These are the activations of a small network on made-up records, seen along a few directions, one row for each record.
After each row come some of the record's fields: J, T, D, N.
Not every record has every field; a missing one is written absent.
Other fields move the rows too, some of them a lot.
In the rows, 500 means zero.
Strong random noise was added to every row along 15 fixed directions; ignore it. To show where, here is one row again and again, with new noise each time:
584 544 449 489 619 407 539 545 499 555 559 419 584 310 425 433 601 523 482 395 354 360 458 565 369 600 481 226 423 409 297 450 689 399 671 440 587
450 698 364 512 481 424 411 605 462 468 435 425 634 329 687 500 704 393 610 153 338 442 498 829 790 501 657 508 562 294 400 343 636 419 363 521 560
514 535 559 506 552 435 424 518 566 641 565 513 284 428 524 507 461 485 729 568 552 503 734 608 248 260 478 514 487 579 380 386 622 443 595 381 209
440 618 302 506 258 363 496 479 481 353 388 407 643 476 470 223 530 527 700 566 445 466 269 554 335 618 562 834 456 429 455 713 425 591 470 378 549
486 647 80 515 493 554 362 771 329 496 224 500 605 422 636 554 598 490 527 254 652 734 399 561 682 773 728 682 489 569 490 452 575 652 408 537 586
535 502 427 484 401 312 583 467 484 513 513 578 542 556 469 465 439 477 472 847 609 478 352 456 377 388 636 795 547 369 474 553 558 537 544 423 546
380 501 577 567 259 294 510 316 266 652 730 566 500 463 565 418 654 330 385 435 333 355 414 249 569 632 261 163 629 692 375 375 593 533 388 546 428
640 690 405 502 709 283 596 355 474 255 370 541 775 534 563 352 589 421 252 261 416 450 494 489 538 707 501 416 535 376 252 579 541 376 413 480 634
562 432 498 510 513 452 471 231 433 402 333 510 526 652 474 405 405 404 390 563 448 608 373 23 526 827 230 364 318 586 397 578 362 567 436 417 551
189 341 315 561 467 510 489 611 506 431 656 121 297 715 457 834 352 716 498 484 430 599 316 597 578 457 720 418 529 770 362 879 474 363 637 460 274
320 386 288 498 191 391 350 642 345 964 487 308 453 353 588 614 394 573 500 432 352 620 351 692 310 634 499 641 227 553 393 366 457 460 705 469 391
257 609 386 512 544 517 676 422 606 319 510 467 575 403 346 369 711 619 429 517 292 368 267 638 558 601 797 629 589 374 541 628 418 484 545 573 712
352 544 403 444 570 454 615 338 648 418 495 518 404 598 366 375 520 490 581 417 487 447 551 641 309 538 488 611 458 451 544 582 283 536 467 436 347
533 527 544 453 659 460 748 351 554 444 547 320 627 510 366 667 507 553 414 362 431 565 340 638 700 419 458 568 531 141 409 629 584 334 520 386 452
568 476 713 474 745 620 434 588 622 524 545 430 341 428 525 686 510 543 536 426 403 433 668 663 771 336 450 244 500 314 500 365 674 426 514 523 471
619 439 504 430 504 622 605 550 541 453 565 496 620 433 389 435 598 612 495 506 515 379 510 627 342 586 487 565 496 483 623 552 532 486 584 534 548
357 539 500 516 606 652 455 738 532 520 495 303 242 413 353 672 491 684 678 523 494 576 299 549 883 435 523 374 549 312 568 609 685 723 512 457 504

645 698 585 654 677 474 308 537 502 194 347 436 496 445 726 498 526 446 629 384 439 652 585 272 770 462 551 238 628 678 164 560 742 347 438 420 513 | <J:j2 T:absent D:d4 N:absent>
816 586 513 617 379 311 370 625 198 688 444 510 787 327 694 556 443 501 388 644 593 730 413 278 431 502 452 599 518 597 147 452 915 372 628 420 551 | <J:j1 T:t2 D:d7 N:absent>
420 442 486 476 262 644 319 678 303 686 483 611 352 489 657 636 513 503 487 539 583 515 544 495 692 567 504 572 517 660 732 354 543 730 396 681 467 | <J:absent T:absent D:d1 N:absent>
560 591 480 608 432 636 268 585 521 176 398 425 474 534 474 215 502 522 888 552 494 464 556 295 390 685 385 394 475 766 498 691 478 691 384 422 481 | <J:j1 T:t2 D:d4 N:n2>
469 562 673 525 541 625 387 764 391 674 420 488 374 308 634 493 416 840 232 369 419 537 656 641 527 653 357 449 464 622 532 487 575 649 630 685 502 | <J:j2 T:absent D:d4 N:n1>
822 512 586 364 868 534 681 507 745 318 409 513 476 555 220 340 375 601 598 536 749 432 604 535 287 477 230 452 373 139 626 686 451 677 554 320 509 | <J:j1 T:t2 D:d8 N:n2>
777 482 739 441 468 559 565 435 500 438 537 602 656 463 495 422 556 469 442 579 568 414 521 429 644 457 311 511 594 340 641 420 620 518 410 517 638 | <J:j2 T:absent D:d4 N:n2>
435 381 249 390 483 453 677 348 485 884 545 662 394 462 379 660 514 258 664 579 730 612 543 443 205 379 558 665 325 447 544 160 435 491 651 335 267 | <J:j1 T:t2 D:d6 N:n1>
663 467 545 437 507 317 650 351 510 552 640 503 668 525 490 447 514 291 447 385 437 344 459 552 533 510 271 295 486 165 428 368 513 414 447 407 573 | <J:j2 T:absent D:d4 N:absent>
597 371 580 446 601 625 426 574 677 198 435 521 388 675 542 523 406 438 632 729 561 343 524 393 762 426 535 430 481 365 707 558 431 659 371 510 662 | <J:j1 T:t1 D:d8 N:n1>
311 590 561 525 551 756 617 404 565 565 454 671 458 222 416 374 788 510 540 544 398 535 432 480 593 556 659 648 570 430 737 223 402 547 535 641 700 | <J:j2 T:absent D:d3 N:absent>
704 475 551 456 377 467 222 693 456 608 404 793 526 478 849 383 426 352 483 598 596 359 912 631 314 481 510 617 421 586 626 137 488 610 406 652 518 | <J:absent T:absent D:d2 N:n1>
382 567 728 519 418 600 460 489 625 641 478 620 238 221 465 336 601 550 753 675 461 494 559 495 511 298 450 634 615 442 671 332 459 628 515 476 495 | <J:j1 T:t2 D:d5 N:n2>
458 435 444 428 320 496 603 309 479 544 531 486 651 626 498 587 497 392 434 420 435 489 449 609 520 563 493 757 390 377 584 467 324 418 409 517 445 | <J:j1 T:t2 D:d4 N:absent>
786 596 807 505 771 332 461 348 584 391 371 641 510 412 604 327 343 535 344 812 451 375 798 401 148 351 474 521 383 482 213 474 659 332 728 428 554 | <J:absent T:absent D:d1 N:n1>
539 240 511 384 373 445 636 532 461 648 734 363 508 748 429 664 247 665 243 430 603 382 527 769 201 525 279 548 402 518 605 747 357 504 591 537 252 | <J:absent T:absent D:d8 N:absent>
535 610 136 541 548 327 589 470 437 419 530 609 664 505 531 443 581 322 477 507 704 492 567 499 110 517 839 620 545 708 331 453 560 377 558 475 433 | <J:absent T:absent D:d8 N:n2>
437 453 416 562 587 751 320 912 519 412 536 603 338 515 634 680 579 568 458 548 619 465 663 591 693 434 857 387 704 823 700 387 571 561 475 760 626 | <J:j2 T:absent D:d8 N:n1>
374 438 585 530 570 769 350 279 645 309 317 280 469 503 537 470 472 617 596 335 170 594 566 474 518 649 544 544 227 648 440 611 237 273 552 510 490 | <J:absent T:absent D:d5 N:absent>
626 473 352 485 422 293 540 560 315 616 545 534 736 430 453 430 492 552 226 519 495 463 268 338 313 772 431 325 437 529 333 571 638 520 635 520 690 | <J:absent T:absent D:d2 N:absent>
528 483 475 418 346 226 400 387 496 449 534 623 459 754 519 417 439 357 542 572 471 238 501 537 541 434 444 413 421 380 474 586 470 569 297 463 527 | <J:absent T:absent D:d2 N:absent>
506 433 471 438 589 558 653 489 474 742 611 462 401 551 285 708 419 509 488 413 684 628 491 526 490 498 322 466 439 384 585 451 543 593 520 417 277 | <J:j1 T:t1 D:d4 N:n2>
430 402 278 450 595 436 480 666 604 604 509 560 407 559 475 583 359 617 385 685 564 449 612 722 106 463 854 631 385 624 501 486 416 447 723 566 508 | <J:absent T:absent D:d2 N:n1>
636 545 512 579 366 671 393 530 519 243 547 339 757 397 701 461 638 489 815 418 399 434 687 696 346 394 715 690 549 731 382 561 608 188 535 466 420 | <J:j1 T:t2 D:d4 N:absent>
480 352 461 490 205 602 635 525 411 362 776 297 709 543 433 503 664 581 511 317 449 330 339 565 476 647 408 378 665 698 588 754 524 429 478 537 442 | <J:j1 T:t2 D:d1 N:absent>
823 445 583 415 916 527 683 640 654 397 572 520 615 497 345 525 480 594 291 484 607 303 649 654 351 518 474 202 516 268 528 519 591 424 706 511 649 | <J:j1 T:t2 D:d1 N:n2>
458 557 621 518 555 572 730 351 577 317 643 426 634 420 330 367 633 712 341 462 317 381 514 624 303 539 573 540 596 585 498 735 460 316 629 558 517 | <J:absent T:absent D:d4 N:n2>
248 639 278 506 402 428 596 484 422 465 435 483 411 510 417 332 569 522 529 370 560 599 286 405 484 691 505 562 609 634 550 642 341 749 449 465 457 | <J:j2 T:absent D:d1 N:n2>
498 488 575 507 803 827 385 450 724 295 216 571 307 497 471 575 442 553 562 753 530 677 641 333 668 484 741 613 369 499 623 426 388 519 550 544 649 | <J:absent T:absent D:d4 N:n2>
245 348 723 558 186 472 516 387 520 624 723 406 452 574 494 572 413 609 369 781 294 422 371 550 520 357 511 653 567 558 615 548 320 439 521 626 453 | <J:j1 T:t1 D:d2 N:n2>
485 538 550 492 430 730 428 615 428 563 437 595 511 324 620 663 664 500 582 536 556 585 517 538 862 381 714 775 624 473 705 290 641 526 397 623 598 | <J:j1 T:t1 D:d5 N:n1>
296 568 563 571 606 853 332 642 458 637 476 475 108 271 459 623 633 535 803 375 527 720 592 321 807 465 478 264 577 705 635 304 631 704 450 541 344 | <J:absent T:absent D:d5 N:n2>
553 340 488 417 554 907 431 601 656 344 417 349 498 501 455 521 492 686 646 424 541 488 658 664 334 632 563 595 336 730 718 611 348 421 630 550 446 | <J:j1 T:t2 D:d1 N:n2>

Here are new rows. What are their fields?
534 649 572 530 757 536 353 832 519 561 331 443 207 421 412 490 321 792 511 611 591 544 525 526 545 486 426 374 459 346 446 629 702 838 595 468 532 | <J:j1 T:t2 D:d1 N:absent>
578 533 340 447 402 651 526 764 468 703 549 670 497 265 372 407 682 503 727 483 772 445 606 672 225 545 580 616 547 568 727 284 610 720 550 519 465 | <J:j1 T:t2 D:d4 N:n2>
274 614 533 531 192 364 292 560 533 519 404 331 414 452 690 307 419 614 628 436 224 423 421 837 569 407 503 774 443 396 461 614 315 526 411 511 514 | <J:j2 T:absent D:d8 N:absent>
648 689 530 670 495 422 214 688 239 389 345 520 412 485 626 339 363 634 479 666 610 642 543 50 396 663 395 331 549 935 199 726 794 744 513 461 466 | <J:absent T:absent D:d4 N:absent>
639 485 450 485 362 521 610 425 358 449 659 612 881 340 557 434 805 289 474 388 464 293 423 354 585 650 500 309 642 530 530 314 676 421 425 585 721 | <J:j1 T:t2 D:d2 N:n1>
431 352 612 462 519 457 489 590 634 630 592 648 304 551 430 422 405 547 327 786 510 319 537 486 396 484 489 368 487 415 695 351 328 632 583 650 688 | <J:j2 T:absent D:d5 N:n2>
488 560 560 500 548 320 491 233 494 302 391 466 438 657 609 442 379 247 580 371 445 518 539 206 669 537 240 301 437 405 291 557 379 502 297 299 364 | <J:j1 T:t2 D:d5 N:n1>
338 261 329 491 325 463 509 580 485 409 610 285 474 810 492 703 303 499 371 735 486 435 160 422 660 588 629 459 467 488 564 757 353 545 543 530 615 | <J:j1 T:t2 D:d1 N:absent>
624 428 551 570 545 549 389 467 435 561 472 417 474 477 530 561 399 458 548 497 500 646 514 282 444 558 351 319 377 645 354 477 573 440 538 423 399 | <J:absent T:absent D:d8 N:absent>
482 486 511 496 367 205 466 644 479 414 697 350 531 616 615 518 368 528 507 573 420 221 437 669 505 313 514 332 590 392 331 716 633 478 511 439 480 | <J:j1 T:t2 D:d2 N:n1>
476 425 183 447 450 598 534 483 532 312 479 486 753 546 497 576 686 454 492 388 468 462 402 617 505 656 877 592 457 593 546 521 405 340 501 577 682 | <J:absent T:absent D:d2 N:absent>
354 339 564 481 549 775 681 259 583 712 727 532 380 393 291 685 677 467 603 441 459 535 591 533 371 358 574 515 478 638 618 302 428 313 642 534 293 | <J:absent T:absent D:d8 N:absent>
507 608 487 590 418 202 405 479 424 425 354 338 700 569 571 457 304 533 317 589 296 570 156 392 698 619 429 512 410 188 238 683 500 512 454 428 709 | <J:j1 T:t2 D:d2 N:absent>
419 600 336 466 311 312 518 655 443 550 632 378 600 456 544 466 544 446 622 286 442 339 420 862 504 407 537 507 557 296 459 461 558 544 425 438 436 | <J:j2 T:absent D:d2 N:n1>
461 435 461 498 377 523 616 176 453 431 595 517 672 488 699 567 686 233 548 343 443 533 643 483 408 448 652 621 592 790 445 352 402 130 505 492 329 | <J:absent T:absent D:d1 N:n2>
648 575 659 505 557 303 428 682 472 585 620 642 401 456 515 461 464 377 500 603 582 298 493 549 706 337 308 204 632 142 529 351 751 767 347 499 572 | <J:absent T:absent D:d8 N:absent>
